These are the activations of a small network on made-up records, seen along a few directions, one row for each record.
After each row come some of the record's fields: NODA, KEPE, NOP, VOLA, GOTIP.
Not every record has every field; a missing one is left out.
The largest differences between rows may come from other fields.
Random noise pushes rows far along 20 fixed directions. That doesn't count. These rows show it; they differ only by the noise:
[ -22 -100   51   90  445  103  339 -114 -535   30  164   61  107  -58
   96  166  150  139   61  232 -344  152  251 -254 -135 -459   50 -216
  190   50 -231   91   49   43]
[-151  257  -55   91  217  100  176  -52 -426   75  215  274 -143 -533
  267  347  173  351   58  182 -105  206 -418  295   14  -34   31  166
  170  113 -241 -119 -460   94]
[ -53 -160  397 -111  162 -226  604  228 -180 -138 -243  208  176 -176
  130 -453  122  243   57 -180  215  239  -47  109 -374 -429 -442   91
  -98   -6  -56 -131   95 -388]
[-234   72   44 -108   84 -143  147  -66  -39    3  247  300 -184 -159
 -206   58  117  242  172  147 -116  255   59 -154  302  -69  169 -247
  -73  132 -261  220 -138  119]
[ 315  423   -1  320  -48  141   98 -156 -398  -41 -195  100  303  340
   -2    1   41  186  356  354  -80  226  -81 -530 -235 -584 -366 -144
  375  119 -218   85  -59 -312]
[-109  -91 -255 -104   45  285  -36   89   39   23  -90  566  443  -69
  412   94   20  534  135   51   26 -484  178   11 -150 -119  391 -183
  377  106  270 -231  -84  323]
[ 171  126   57  276   16   31    1  332  -43  203  -93  362  461  280
 -325 -239   56    7  270  184    4 -147   52 -345  -57  101 -285  232
   44  164 -195  133  -25 -563]
[-319 -243  -50   35  281  -46   48   97   50  -70 -118 -154  261  -40
  115  -53  123 -186 -276 -232  -34   14  208 -170 -170    5  -20 -121
 -261 -273  -65 -134  259  101]
[-375  302 -283 -102 -379 -177 -162 -211  202  551  116 -269  209 -197
   40  345  125  105 -181  144 -121  101  307  -69  150 -104 -108  185
    6   73 -330  312   97 -229]
[-314  321 -407 -117  -88  183    4  -22  122   82  294   69 -192  -65
 -355  104  121  -71   -8   31  -45  303  -33  -67  550  158  -47 -118
   26  -52 -105 -120 -318   96]
[ -59 -390   20  -29   82   -6   79 -148  137  -19  252 -232  -84  142
  315 -174   43   63  -49  139    6  168  -57   25   68  -68  210 -124
  317  -72 -231 -126  -58  711]
[ 522  134   21  137  124 -234 -116  -56  365  430   61  153 -176  325
 -326   58   74 -134  113  380 -394   73 -202    3   59 -170  142  239
 -110  173  -58    4   53 -410]
[ 397  520  -11  259 -132   56  -56  -84  -23   35   51  533 -499  -23
   28  -43 -195  147  175  113 -155   30 -678   33   35   32   91  193
  -33   12  204  -48 -234  -38]
[  29 -173  181   65 -141  -22  -22  -39 -293   53  -59 -155   97  118
 -101  242  -80  132   72  370  -10 -291  192   58  130  -15 -203 -117
  280  209  269  225  192  -51]
[-169  -48   99 -306  -74  -97   26  176  108 -293  119  373 -180 -130
  163  -82   47  169   27   10 -137  185  319 -138  155 -416  -25 -159
 -370   68  416  -75  161   84]
[ 405   81  191   89 -431  -42  238  219  108 -642   80  491 -433  135
  356 -278 -111   92  126  382   51  142  -26 -129  281 -357 -296  108
  -93  182  584   83  -20  406]
[ -52  217   39  -45  -42 -218  -50 -280  341  306 -168  101 -329  125
 -277  -78 -541   -3 -213 -173 -193 -452  -98 -113 -112   14  231   -8
 -135 -125   57  538  295 -328]
[  67 -106  325 -252  289 -184  -94  141  274  154  174  109 -163  -67
   -5  200  420  259  425  372  -74   43  -64  349   16 -251  183   21
 -376  404 -126 -223 -228  -36]
[-373  -79  332  -54  -15  140  220  -95  118 -396 -284  -40   39 -120
 -114 -172  -71  359  278  -63  288 -273 -140 -196  -64   75   49 -521
  231  124 -290    7 -193  323]
[  65 -176 -288   78  429  343   -6   22 -286  388  256  -64   89  269
 -331   72 -177  -55   81  -51  -61 -124 -162  184 -192   -3 -125   71
  243  -12  -85   13 -173 -183]
[  44 -474   11  308   92  -84   -6  163   19  197  -30 -343  369  159
 -165 -269  167 -185 -191  222  -48   23 -182  -16  -27  135 -497  155
  337 -126    0 -337  269 -120]
[-389  497 -124 -201 -253  149  -21  178  262  283 -179   88  247 -247
 -142  406  171  100   24  161  111 -534  339  174  336  333    4  213
  -57  264  -43   65 -266 -396]

[ 108   22  -45 -389  229 -281 -520 -136   49  420  259  -83 -175  323
  480   -5   99  143   60  173   12  154 -256  494  -71 -332  274  150
  -30 -175  230 -399  -29  106]  <NODA:regit NOP:lasiz VOLA:dum GOTIP:dimut>
[   4   53  -19   39  110 -318 -311 -323   33  -13 -124 -274 -327  393
  117 -366  -58  -23  -74  -47  101  174 -573  -77 -158 -198 -135 -393
  -74 -537  279 -246  335  238]  <NODA:regit NOP:rorus VOLA:par GOTIP:dimut>
[ 149  -70   55   81 -304 -106  -11  102  -14  181  151 -123  -15  221
 -213 -286 -137 -391 -137 -253   -8  432  172 -146  185  258 -170  323
 -128  -67 -100  132  156 -166]  <NODA:bozu KEPE:gudu NOP:lasiz VOLA:rar GOTIP:dimut>
[ 156   79 -226  215 -265  -87 -127 -299  -25  606  204 -276  126  248
  342 -112  146   12  -15  -33  -99  321   39 -206 -176 -146   91   67
   12 -243 -221   48  298  277]  <NODA:regit NOP:lasiz VOLA:subo GOTIP:dimut>
[ -10  -79  205  132  330 -421  -69  107   58  -67  -75   98   -1 -139
   87  314  178  -27 -129  485 -109 -270 -101  159  122   92   81  182
 -163  126  -98  274   -4  -87]  <NODA:regit NOP:vabi VOLA:dum GOTIP:sug>
[ 298 -217  390  510   56  -68  553  130 -169    2  -45 -475  106 -190
 -103 -127  471 -216  215  178  148  223 -229   41 -268   65 -569  277
 -140  171 -630   43  -94 -106]  <NODA:regit NOP:vabi VOLA:par GOTIP:sug>
[-112 -238 -170 -121 -114  114  230 -172  149  300  289 -155  -94 -231
  282  -33   -9  136 -111  -98  -38 -414  340  116 -117  -20  271  -26
   14  -47  -23  178  224  423]  <NODA:bozu KEPE:gudu NOP:lasiz VOLA:nupu GOTIP:dimut>
[-145  -74 -188 -276 -101 -255  149 -154  247   80   44   47   26  -23
  390 -183   26  277 -158  -46  169   32  223  126 -105 -440    9  -42
   36 -157   85  115  227  237]  <NODA:bozu KEPE:gudu NOP:lasiz VOLA:dum GOTIP:dimut>
[ 348   19  -99 -102  -92  111   94  -69   42 -134 -205  -37  -81  170
  -59   89 -265 -354 -168 -433   54  358  -73  287   57  228  342  126
  148  -69   94 -266 -175  -30]  <NODA:regit NOP:rorus VOLA:par GOTIP:dimut>
[  96  271 -238   60  162  254   19  171   15  323  141   -8 -141  -19
    0 -149  255  -14  166  -28  -33 -171 -235  167 -273 -312 -427  166
 -386 -160  275 -343   11 -260]  <NODA:regit NOP:vabi VOLA:subo GOTIP:sug>
[  32 -311   76  -14   -9 -168 -133  184  228   95  114   19  -12   35
 -241 -152 -379  -16   12 -356  224  184 -233  265 -324  121 -208  436
 -294  171 -277  436 -109 -289]  <NODA:regit NOP:rorus VOLA:subo GOTIP:dimut>
[-221   26   92  -85  -41 -108 -100  224  147   68  226  274  -69   99
  119 -556 -245  -18 -142 -220  187   84 -166   36  275  556  140  386
  143 -171 -231   26 -207  183]  <NODA:regit NOP:rorus VOLA:rar GOTIP:dimut>
[  73  -78  -53 -126 -246  228   51  245  131  126  187   -2 -233 -114
 -224  134   11 -174  -45 -172   81  -69   83  473  332  452  -72  313
 -212  156  395 -151 -157   -5]  <NODA:regit NOP:rorus VOLA:rar GOTIP:sug>
[ -24  134  -10 -209  137   42  -31 -154  316  296    6 -128   31  339
 -419  -74   71   96  243  205  -73 -290  176 -176  146 -127  182 -338
  211   86 -195   -4  -16 -136]  <NODA:regit NOP:rorus VOLA:rar GOTIP:mis>
[ -44  166 -132  138 -114 -199  317 -245   48  233  113    2 -174 -156
 -112  144  142  141   29  181   72   -4 -128   37  121   38   16  -50
   13   43 -306  417  -96  111]  <NODA:regit NOP:lasiz VOLA:nupu GOTIP:sug>
[-410 -296  283 -415  119 -391  -80   59  -59  131  -99  155  212   73
  -28 -189  156  581  332  110  603 -199 -112  425  144  210  138 -404
  261   29    4  -20 -135   95]  <NODA:regit NOP:lasiz VOLA:rar GOTIP:sug>
[-185  -29  237   83 -235   31   73 -160 -436   44 -116 -200  276 -495
  200  506   69  232  -63    5 -207   95  346 -118 -125  -61    5  -35
  104  251 -172  230  139 -105]  <NODA:regit NOP:rorus VOLA:subo GOTIP:sug>
[ 180  201   91  335  -81  266  -18 -120 -514   95 -165    0  250  -59
  225  146   63  101  244  -47   20 -261   -7 -187 -263  213  208 -113
  179  -24  -63  -65  -13  102]  <NODA:regit NOP:lasiz VOLA:rar GOTIP:sug>
[ -36   66  141   80  121 -132  530  245 -219 -392 -201  396   46 -366
 -336  -28  -40 -130 -219 -107    0  270  -55   44  232  223 -143  173
   95   67 -167   55 -205 -447]  <NODA:bozu KEPE:gudu NOP:rorus VOLA:nupu GOTIP:sug>
[  53  299  217  243   -6 -175  142 -122   65   10 -321   21  114   75
  115  -46  -89 -219 -183  -64   32 -249   68 -212   24  500  470  159
   80 -114 -498  320  -53   26]  <NODA:bozu KEPE:pobi NOP:rorus VOLA:rar GOTIP:sug>
[  42 -265   23  405  186  353   50  320    0  276  103 -145  198  -64
 -148 -277  129  -45  147  132   -6 -720 -136  -90 -393  191 -520  206
 -108   -7   83 -121  186  -99]  <NODA:regit NOP:lasiz VOLA:par GOTIP:dimut>
[ -69   81  187 -330  -49   36 -329  153   80    1  213  -39  -99   28
  476   14 -219  -36   62 -382  271  395  -71  360 -174   92  195  548
 -268  158 -427   73 -542   38]  <NODA:bozu KEPE:gudu NOP:rorus VOLA:rar GOTIP:dimut>
[-255  -75  -26  -82  -43  238 -248   17   52  171  269 -217  123   92
  127 -163   35   -6  -16  268 -260 -201  311 -410   88  -94  -22   23
  281    8 -152  -52   93   98]  <NODA:bozu KEPE:gudu NOP:rorus VOLA:par GOTIP:dimut>
[ 199  171   12  106 -510  485  -73 -120  267  -70 -256 -575  129 -118
  258  388  304   66  250  233  126 -386  120  117 -112  -34  -73  -83
  109  316  140 -419  -87  343]  <NODA:bozu KEPE:gudu NOP:rorus VOLA:subo GOTIP:dimut>
[ 302 -294  206   27 -296 -170   46 -130  345  -28 -137 -307  -58  224
  -81 -145  -38 -215   24  -85  198  226 -139  178  133  340  304  -18
  206   45 -140 -141  -38  252]  <NODA:regit NOP:lasiz VOLA:par GOTIP:sug>
[-307  311  -62 -390   53   33   13  -63 -142  460  460  -44 -497    7
  -17 -296  159   25   54  -30   21  -11  -25  170  361  123   89  -53
 -125 -316   90 -182  -49   73]  <NODA:bozu KEPE:gudu NOP:rorus VOLA:par GOTIP:dimut>
[ -19  -44  195   27 -337 -124 -229   95 -358 -241 -144  129  210  133
   93 -279  -69  160  132   14  203  273 -103 -207  101  -18 -348 -133
  212  -43  250 -130  146 -137]  <NODA:bozu KEPE:gudu NOP:vabi VOLA:nupu GOTIP:dimut>
[ -18 -360   37   30   13   21 -396   75 -197  444  131 -180  394   55
  174   44   -1  196  175 -220  108  -43   64  134 -520  -63 -153  151
 -157   87  -49   14  197  -81]  <NODA:bozu KEPE:gudu NOP:lasiz VOLA:rar GOTIP:dimut>
[-341   22  -22 -332  128 -393  128  -71  -47  324  267  -87 -299 -327
  524 -133  424  -18 -382  -98 -189  234  199  239  152 -129  255   31
 -417 -486  204 -344  357  232]  <NODA:regit NOP:rorus VOLA:nupu GOTIP:sug>
[   6  125  100   13   20 -184  288  -51 -220  175  196 -136 -130   35
   87 -100  241 -268  -92   49  -19  475  104   -8  327  169  121  187
  -37 -112 -479   95 -124   28]  <NODA:bozu KEPE:gudu NOP:vabi VOLA:nupu GOTIP:dimut>
[-301  324  334 -156 -447  -60  231 -276  119  336   22 -427 -175 -248
  285 -210   14  190  112 -227  249 -152  163  -28 -141  136   81   67
 -176  -35 -513  332   53  146]  <NODA:regit NOP:rorus VOLA:par GOTIP:dimut>
[  54 -279   29 -182  -48  337  240  -21  146 -124  147  -23 -301  143
  -93 -259 -558 -110  -88 -367  -19 -255  181    0  -37   10  205  -38
  167   19  131  179  -42  259]  <NODA:regit NOP:lasiz VOLA:rar GOTIP:sug>
[ 107 -258 -210  262 -240  -48  -29 -115  -20 -368 -399 -189  500   60
  207  268  -65 -125 -252 -205  249  248   96  -62 -100  214  146 -129
  265  -54  -96   13   80  403]  <NODA:bozu KEPE:gudu NOP:rorus VOLA:subo GOTIP:dimut>
[-231  -17 -342    9  330  186  -74   89  237  -61 -179 -103  203  -69
 -241  257  -92 -284 -298 -242    6  119 -297  127  -96  115  -75  129
   76  -48 -304 -200 -371 -316]  <NODA:bozu KEPE:gudu NOP:lasiz VOLA:nupu GOTIP:sug>
[-186 -352  275 -256  362  172  284  277  -78   44  276  -51 -197   27
 -564 -460  -79 -278  -15 -170 -167  -33  167   51  304  252  -75   23
    3  -31  -14 -187   -8 -274]  <NODA:regit NOP:vabi VOLA:dum GOTIP:dimut>
[-252  421 -316  133  -77  207 -193 -337  -52   92 -150 -210  -11   39
   69   45 -253   52 -156 -161  166 -362 -324  -53 -118  201  -27 -147
  248 -354  -20   56   -8  179]  <NODA:bozu KEPE:gudu NOP:rorus VOLA:dum GOTIP:dimut>
[ 299   61    5  284 -215  384 -383  -90 -285    9  123 -202 -151  252
  222  215 -171 -132  174  -88  -95 -160   66 -158 -125  205  166  -27
 -164  -11  252   69   84  422]  <NODA:regit NOP:rorus VOLA:subo GOTIP:dimut>
[-167  -42  189 -328   -3   11   97 -110  252  650  195 -174  -48  -95
 -249 -293  105   30   75 -124 -258  -59  164  -44   61  129  404   66
  164   63 -473 -132   22 -318]  <NODA:bozu KEPE:gudu NOP:rorus VOLA:par GOTIP:dimut>

Here are new rows. What are their fields?
[ 165  148 -133  275 -472 -156 -289  -24  376  131 -210    8  124  -98
 -205  118  -88  167   87  -23  180  -74 -348   49 -248   31 -441  220
 -194  206    7  227   84 -334]  <NODA:bozu KEPE:gudu NOP:rorus VOLA:nupu GOTIP:dimut>
[ 136 -265  -15  231 -338 -261 -125 -193 -234  106 -130   69   90 -212
 -247  302  127  280  143  -44   84  244 -229  155  -20  121  -43 -337
  -32   58  300  -13  329   48]  <NODA:bozu KEPE:gudu NOP:lasiz VOLA:nupu GOTIP:sug>
[-353 -256    0 -211 -143 -374   18  182  -17  246  -72  -58  -57  -39
   23 -288 -115  -79 -448 -129  248 -250  -30  412  246  326 -295  189
  -13 -362  533   90  354 -208]  <NODA:regit NOP:vabi VOLA:par GOTIP:sug>
[ 348 -243  382  265   33  167   31  111 -227  -18  -90  104   42  117
  273 -136 -177   77  136  221  -42 -613 -135   13 -207  212  167  154
  312   88  178  -28   44  164]  <NODA:regit NOP:lasiz VOLA:nupu GOTIP:sug>
[-283 -204  145 -140   -8  182 -427  160  279 -303  -92 -155  248    1
 -127  -28   25 -211   65 -411 -148  386  186 -447  -91    2   72 -225
 -390   62 -130 -364   29  -36]  <NODA:regit NOP:lasiz VOLA:dum GOTIP:dimut>
[ -50   82   23 -155  230  182   35 -548 -124  -16   14 -405 -536 -280
  -28  512 -289  -73 -320  -20 -467  184 -309  242   71 -191  364 -187
  353  -12   14 -208 -144  122]  <NODA:regit NOP:lasiz VOLA:dum GOTIP:dimut>
[ -39  139 -141  410  457  103  286 -140   77   -9 -196   -1  -37 -237
 -407  198  100 -105 -218  235 -307 -487 -236 -114   92  335  116 -126
  255  -54 -220  -37  -70   37]  <NODA:regit NOP:rorus VOLA:rar GOTIP:dimut>
[ 292 -571  122 -113  187 -231  312    3 -131  -75 -281   31  316   89
  518  152 -123  241 -180   15  304   50 -125  720 -324 -158  157  209
  546  127   48  -41 -130  115]  <NODA:regit NOP:rorus VOLA:nupu GOTIP:sug>
[ -22  684  -43 -111  -63    0   66  -47 -286  103   39  464 -435    1
   64 -117  -73   98  -21   48  -19 -119 -180   34  343   82   72   -6
   12 -249  399  -13  -81 -147]  <NODA:bozu KEPE:gudu NOP:rorus VOLA:rar GOTIP:sug>
[ -40  -75  -62 -200 -170  160   20 -378  110  262  112 -258 -100  222
 -125 -172  -88  221  257  -54   40   -4  -16 -100  -10 -147  255 -428
  422   16 -158  -59  -38  265]  <NODA:regit NOP:lasiz VOLA:par GOTIP:dimut>
[  87 -274  151 -272   20 -124  105  104  233  170  136  -13  -52  158
  286 -151 -110   52   58  142  215 -431  174  388  -74  -49  188  300
   75  153  -77  305  -89  120]  <NODA:bozu KEPE:gudu NOP:vabi VOLA:par GOTIP:sug>
[-380  172  -90 -355  264 -132   39  -76  -74 -233  -71  200   27   30
   64  311  -31  186  -39  -12  178  -13  379   88  201 -121  282 -305
  -57   36  -57  286 -139  184]  <NODA:bozu KEPE:gudu NOP:rorus VOLA:rar GOTIP:dimut>
[ 285 -114  200  198 -109  263 -225  111 -279   88 -243  -56  269  161
 -238 -150 -233  -31  169 -259 -123 -181  -29 -134 -426    2 -319   52
   30   46  374 -216  294 -535]  <NODA:regit NOP:rorus VOLA:dum GOTIP:dimut>
[ -25   24  513 -121  588 -369  505  195  -10 -715 -476 -152  -16  -11
  100 -101   42 -471 -458  160 -112  323  104  -55  -14 -378 -230  230
  -89  -57 -309 -115  -51 -500]  <NODA:bozu KEPE:gudu NOP:rorus VOLA:nupu GOTIP:dimut>
[  44 -238  302 -258  255 -255  519   60  -79  371  254    5 -227 -244
   40 -157  448  112  114  212   72 -112   88  595  239  204  316  152
   54   53 -159 -201  -50  107]  <NODA:bozu KEPE:gudu NOP:lasiz VOLA:par GOTIP:dimut>
[ -23  256  298  -55   78  303  263 -273 -412  -29 -101 -465 -234 -293
  239  276  100 -204 -236   -1 -370  193   82   34   79  -65  127   33
  258  -52  -94 -410  -92  -39]  <NODA:bozu KEPE:gudu NOP:rorus VOLA:rar GOTIP:dimut>
[  69 -216   29  234 -103  -44  173  178  -98  377  108  -61  393   37
   76 -102  228   55  113   37  186 -164  258   -9 -202  197 -169  257
 -136  113 -288  340  143   22]  <NODA:bozu KEPE:gudu NOP:rorus VOLA:subo GOTIP:dimut>
[ -59  151  -58  144  -29 -231 -231  191 -332  -66 -165  457  340  120
  312  -14 -270  156 -114  159  220 -146 -205  -21    5  148 -137  301
  316  -77   17  377 -134 -295]  <NODA:regit NOP:vabi VOLA:nupu GOTIP:sug>
[ -75 -418 -394   34  392 -201   97  -69   89   48  197    7  -47  149
  332 -307  121  144  -95   51  242 -135 -270  176 -404 -438 -194 -258
  -80 -434  230   -6  274  533]  <NODA:bozu KEPE:gudu NOP:lasiz VOLA:par GOTIP:sug>
